<180>: [137 137 100 135 138  94 126 126 139 173 139 104 183 173 176 143 134  95
 190  98 175 103 181 176 100 102  97 170 140 142 132  97 139 156 136 174
 146 138 103  93 179 140 152 101 165 141]
<50>: [114 113 118 113 114 119 116 115 111 185 112 122 188 185 186 114 115 119
 189 120 186 119 189 188 119 118 118 185 113 115 113 118 112 148 112 186
 165 111 121 118 190 113 135 119 181 112]
<122>: [154 156 112 156 157 113 144 148 159  99 159 111  99  99 100 152 152 111
  97 110 101 113  97  98 113 118 111  97 157 157 152 112 158 130 159  99
 102 139 144 153  53 136 110 148  68 135]
<58>: [142 146  94 142 145  89 129 131 149 165 147  97 177 168 169 149 141  90
 184  91 170  98 172 169  94  98  90 162 147 149 137  91 146 158 146 169
 141 145  97  88 173 149 156  93 159 150]
<137>: [154 156 112 156 157 113 144 148 159  99 159 111  99  99 100 152 152 111
  97 110 101 113  97  98 113 118 111  97 157 157 152 112 158 130 159  99
 102 157 111 113  99 159 138 111 101 157]
<4>: [140 139 148 139 137 138 142 142 136  61 138 144  51  61  89 133 138 150
  45 150  56 144  55  57 127 145 150  65 137 133 141 150 137  97 138  58
  90 139 144 153  53 136 110 148  68 135]
<46>: [143 145 130 142 140 132 139 140 148  85 144 123  88  92  84 140 136 129
  86 122  86 131  81  83 128 133 127  85 143 142 141 127 141 120 144  88
 100 148 129 130  84 146 129 126  88 145]
<177>: [102 100 127 103 105 125 108 107 102 178 102 132 180 173 179 106 108 128
 182 131 180 128 180 178 131 128 129 176 103 107 107 129 107 139 102 176
 160  99 131 127 181 103 128 130 173 103]
shift -1: [113 118]  [112 117]
shift +1: [ 97 157]  [ 98 158]
shift -1: [180]  [179]
shift +1: [128 133]  [129 134]
shift +1: [173 176]  [174 177]
shift +1: [101 165]  [102 166]
shift -1: [152 152 111]  [151 151 110]

<4>: [111 126 105 161 168 113 153 139 176 126 118  99 107 155 148]
<177>: [119 157 139 126  99 144  56 137  70 124 119 187 166 133 121]
<28>: [174 129 118 119 145 134 164  99 172 134 159  65 106 148 139]
shift -1: [134 164  99 172]  [133 163  98 171]
shift -1: [129]  [128]

<58>: [101 117 108 133 120 135 167]
<177>: [123 102  74 115  87 120 154]
<104>: [ 86 137  97  91  95 128 149]
<209>: [205 148 178 122 165 126  98]
shift +1: [117]  [118]
shift +1: [133]  [134]
shift -1: [123 102]  [122 101]
shift +1: [148 178]  [149 179]
shift -1: [137  97  91  95]  [136  96  90  94]
shift +1: [102]  [103]

<180>: [126 108 126 100 137  97 117 140 143 147]
<209>: [ 90  83 127  96 141  95 120 132 103  71]
<122>: [112 135 124 124 178 108  56 112 139  95]
<46>: [100 107 131 134 131  94 112 139  99 102]
<104>: [107 147 181 116 131 161 165  89 103 121]
<4>: [107 147 181 116  98 161 165  89 103 121]
shift -1: [108]  [107]
shift -1: [131 134]  [130 133]
shift +1: [134 131]  [135 132]

<209>: [125 127 127 127 126 130 127 125 130 129 129 130 129 129 126 129 127 129
 129 130 129 125 129 127 129 130 129 126]
<4>: [116 202 185 201 116 133 202 115 138  61  61 139  61  60 124  60 186  61
  61 136  60 115  60 200  60 136  60 105]
<28>: [ 62 133 117 131  62 192 133  62 193 130 130 193 130 129  65 129 118 129
 130 193 129  62 129 130 129 193 129  72]
<177>: [116 202 185 201 116 133 202 115 138  61  61 131  61  60 124  60 186  61
  61 136  60 115  60 200  60 136  60 105]
<46>: [ 62 133 117 131  62 192 133  62 193 130 130 193 130 129  65 129 118 129
 125  66 125 192 126 128 125  66 125 182]
shift +1: [130 129  65]  [131 130  66]
shift -1: [133 117 131]  [132 116 130]
shift -1: [125]  [124]
shift +1: [ 61  61 136  60]  [ 62  62 137  61]

<137>: [120 128  99 124]
<50>: [127 128 111 126]
<46>: [ 93 130  77 122]
<209>: [ 45 133  58 121]
<58>: [127 128  88 126]
shift +1: [128]  [129]
shift +1: [127 128  88]  [128 129  89]
shift +1: [128 111]  [129 112]

<122>: [134 131 133 138 120]
<104>: [ 57  57 199 199 199]
<4>: [199  58 199 147  56]
<180>: [134 131 127 130 125]
<58>: [133 126 127 130 199]
shift -1: [ 57  57 199 199]  [ 56  56 198 198]
shift -1: [127]  [126]
shift +1: [130]  [131]

<50>: [154 209 172  87  47  98 182 207 142  61  54 129 201 192 111  47  77 162
 209]
<104>: [ 53 105 170 209  68 132  69  45  79 143 200 207 159  93  49  58 117 180
 212]
<58>: [ 54  53  89 146 193 207 185 136  80  48  58 100 156 200 206 172 120  68
  46]
<209>: [ 53 105 170 209 193 132  69  45  79 143 200 207 159  93  49  58 117 180
 212]
<46>: [154 209 172  87  47  98 182 207 142  61  54 150 172 191 205 216 219 218
 211]
shift +1: [143 200 207]  [144 201 208]
shift +1: [ 98 182 207]  [ 99 183 208]
shift +1: [ 89 146]  [ 90 147]

<177>: [135 200 122  48 101 112 136 157  73 124]
<58>: [141 201 126  42  96 109 137 163  82 128]
<180>: [159 145  81  62  77 133  64 132 159 125]
shift +1: [145]  [146]
shift -1: [109 137]  [108 136]
shift +1: [137 163]  [138 164]
shift -1: [200 122]  [199 121]
shift -1: [201 126  42  96]  [200 125  41  95]
shift -1: [ 77 133]  [ 76 132]
shift +1: [42]  [43]

<50>: [138 132 115 140 134 165 139  98 101 140  89  88 175  93 134 133 155  98
 106  98  98 177 158 133 133 129 148 133  91 132 140 114 130 123 119 101
  93 139]
<177>: [118 119 138 147 118 141 108 132 117 111 126 140 149 126 120 119 113 132
 126 131 130 154 120 118 119  87 135 119 126 119 109 124  87  80 142 121
 128 109]
<58>: [118 119 138 147 118 141 108 132 117 111 126 140 149 126 120 119 113 132
 126 131 130 154 120 118 119 124 135 119 126 119 109 124 125 130 142 121
 128 109]
<180>: [130 126 144 137 126 122 184 140 102 177  91 103 110 138 124 125 181 140
 108 140 139 105 177 126 125 112 121 124  92 126 187 113 112 121 141 117
 101 187]
<46>: [165 165 108 113 167 157 128 101 122 132 124 112 152 100 166 168 131 102
 132 102 103 148 122 167 166 121 160 167 124 166 124 114 121 110 107 111
 126 124]
<209>: [ 84  80  85  89  79  71 153  99 189 149 166 131  91 114  79  78 148  99
 152  97 100 102 149  80  81 145  59  79 169  77 158 139 145 135  85 138
 155 158]
<122>: [100  97 151 169  96 139 106 146  97 101  81 108 155 148  97  95 126 146
  86 147 147 163 141  96  95 172 121  96  83  96 112 164 173 177 156 151
  83 111]
<4>: [139 144 148 132 144 128 132 150 124 135 155 175 114 138 143 144 115 148
 157 149 146 109 109 144 144  77 141 144 152 144 130  91  77  93 147 105
 163 131]
shift -1: [121  96  83  96]  [120  95  82  95]
shift +1: [155  98]  [156  99]
shift -1: [144]  [143]
shift +1: [121]  [122]
shift +1: [131 130]  [132 131]
shift -1: [146]  [145]

<50>: [124 132 126 157 133 124 192 132 131 130 132 166 128 132 193 127 147 123
 194 135 130 131 126 126 146 130 134 132 126 126 131 126 137 126 129 140
 135 181 180 169 157 123]
<4>: [166 124 137 177 182 129 140 128 127 128 127 159 137 127 130 130 183 128
 142 127 181 125 131 130 128 127 122 132 126 124 142 130 199 129 130 130
 187 131 156 131 132 153]
<180>: [140 127 172 127 137 135 129 128 129 127 133 129 186 126 134 125 127 128
 123 128 131 155 185 189 128 145 128 165 132 178 161 189 128 127 136 127
 128 128 129 130 128 148]
<28>: [134 126 148 133 123 143 130 126 129 130 138 126 160 127 128 131 124 127
 129 133 127 175 187 175 125 169 138 189 131 197 143 179 124 139 157 129
 123 128 127 130 130 130]
<46>: [128 192 135 127 125 130 133 189 126 172 135 129 129 161 136 133 128 150
 127 190 129 128 126 124 162 129 190 130 143 126 126 122 128 128 121 180
 127 136 129 146 153 131]
shift -1: [132 126 126 131]  [131 125 125 130]
shift -1: [127]  [126]
shift +1: [132 178 161]  [133 179 162]
shift -1: [161 136 133]  [160 135 132]
shift +1: [181]  [182]

<4>: [ 84 120  77 126 115 174]
<180>: [ 88 135  67 132  99 157]
<104>: [ 88 135  80 132  99 157]
shift -1: [135  80 132]  [134  79 131]
shift +1: [135]  [136]
shift +1: [132]  [133]
shift +1: [ 88 135]  [ 89 136]

<122>: [107 114 123 103 105 152 132 157 113 148  74 149 161 112 167 128  54 122
 120 190 150 128 182 111 127 121 142 111 140 131 125 170 128]
<59>: [101 127 117 104 105 154 130 150 116 138 128 152 128 102 170 110 128 121
 121 189 128 128 128 109 131 119 146 114 137 132 124 174 205]
<137>: [101 127 117 104 105 154 130 150 153 138 128 152 128 102 170 110 128 121
 121 189 128 128 128 109 131 119 146 114 137 132 124 174 205]
<104>: [154 120 153 132 128 115 117 128 147 117 144 105 128 128  89 125 163 145
 127  96  99 132 126 126 117 143  93 151 142 114 145 120  89]
shift -1: [122 120 190]  [121 119 189]
shift +1: [132 126 126 117]  [133 127 127 118]
shift -1: [105]  [104]

<50>: [216 149  55 205  68 121]
<137>: [214 167  69 210  55  78]
<177>: [215  98  60 209  70 115]
<180>: [204  40 108 216 183 209]
<59>: [215 144  47 188  74 152]
<4>: [ 41 171  75  49  57 179]
<122>: [175  90 158  40 206  48]
shift +1: [70]  [71]
shift +1: [57]  [58]
shift +1: [188  74]  [189  75]
shift -1: [ 40 108]  [ 39 107]
shift +1: [69]  [70]

<58>: [131 113 147 123 135  97 120 132 130]
<46>: [117 143 160 136  80 102 128 146 130]
<180>: [103 136 142 139 126 111 137 181 117]
<28>: [ 94 119 127 128 100  80 134  95 123]
<137>: [101 124 130 118 138 103 117  87 127]
<50>: [136 153 150 126 118 138 129 151 120]
<59>: [103 126 161 127 122  62 142  71 117]
<177>: [112 109 103 123 130  98 135  88 133]
<104>: [144 107 135 106 137 147 132  95 124]
shift -1: [100  80]  [99 79]
shift -1: [139]  [138]
shift -1: [142  71]  [141  70]
shift -1: [135]  [134]
shift +1: [126 111]  [127 112]
shift +1: [130 118]  [131 119]
shift +1: [181]  [182]

<122>: [172 146 174 120 152 150]
<59>: [ 99 103 146 120 127 124]
<137>: [ 96 143 161 153 170 149]
<177>: [ 91 146 174 120 152 150]
<28>: [ 95 131 196 133 188 110]
<50>: [ 96 131 166 165 145 168]
<180>: [161 150 127 156 133 103]
shift +1: [ 99 103 146 120]  [100 104 147 121]
shift +1: [131 166 165]  [132 167 166]

<122>: [191  61  59  57 199  57  61]
<177>: [191  61  59  57  66 192 197]
<50>: [ 66 173 143  61 192 185  59]
<28>: [ 66 173 143  61 192  58  92]
shift -1: [61]  [60]
shift -1: [143]  [142]

<4>: [ 98  76 153  94 180 170 171]
<58>: [143  76 153  94  84 181 175]
<50>: [ 98  76 153  94  84 181 175]
shift +1: [153  94  84]  [154  95  85]
shift +1: [98 76]  [99 77]
shift -1: [ 76 153  94]  [ 75 152  93]
shift +1: [ 76 153  94]  [ 77 154  95]
shift +1: [153  94  84 181]  [154  95  85 182]
shift -1: [ 94 180]  [ 93 179]
shift +1: [94 84]  [95 85]

<180>: [154 115 129  65  36 144]
<177>: [203 175 134 213 163 105]
<58>: [161  95 128  65 133 191]
<104>: [ 47  62 180 210  96 143]
<59>: [112 131 198 157 155 187]
<4>: [199 117 136  40  80  57]
<209>: [ 94 134 126 184  94 141]
<46>: [217 103 173 127  57 127]
<50>: [ 76 103  75  40 111 126]
<122>: [111 163  89  55  93  61]
<28>: [111 163  89  55 173 172]
<137>: [ 89 176 204  52 201 121]
shift +1: [210]  [211]
shift -1: [111]  [110]
shift -1: [175 134 213]  [174 133 212]
shift +1: [117 136  40  80]  [118 137  41  81]
shift +1: [184]  [185]
shift -1: [ 76 103]  [ 75 102]
shift -1: [ 47  62 180]  [ 46  61 179]

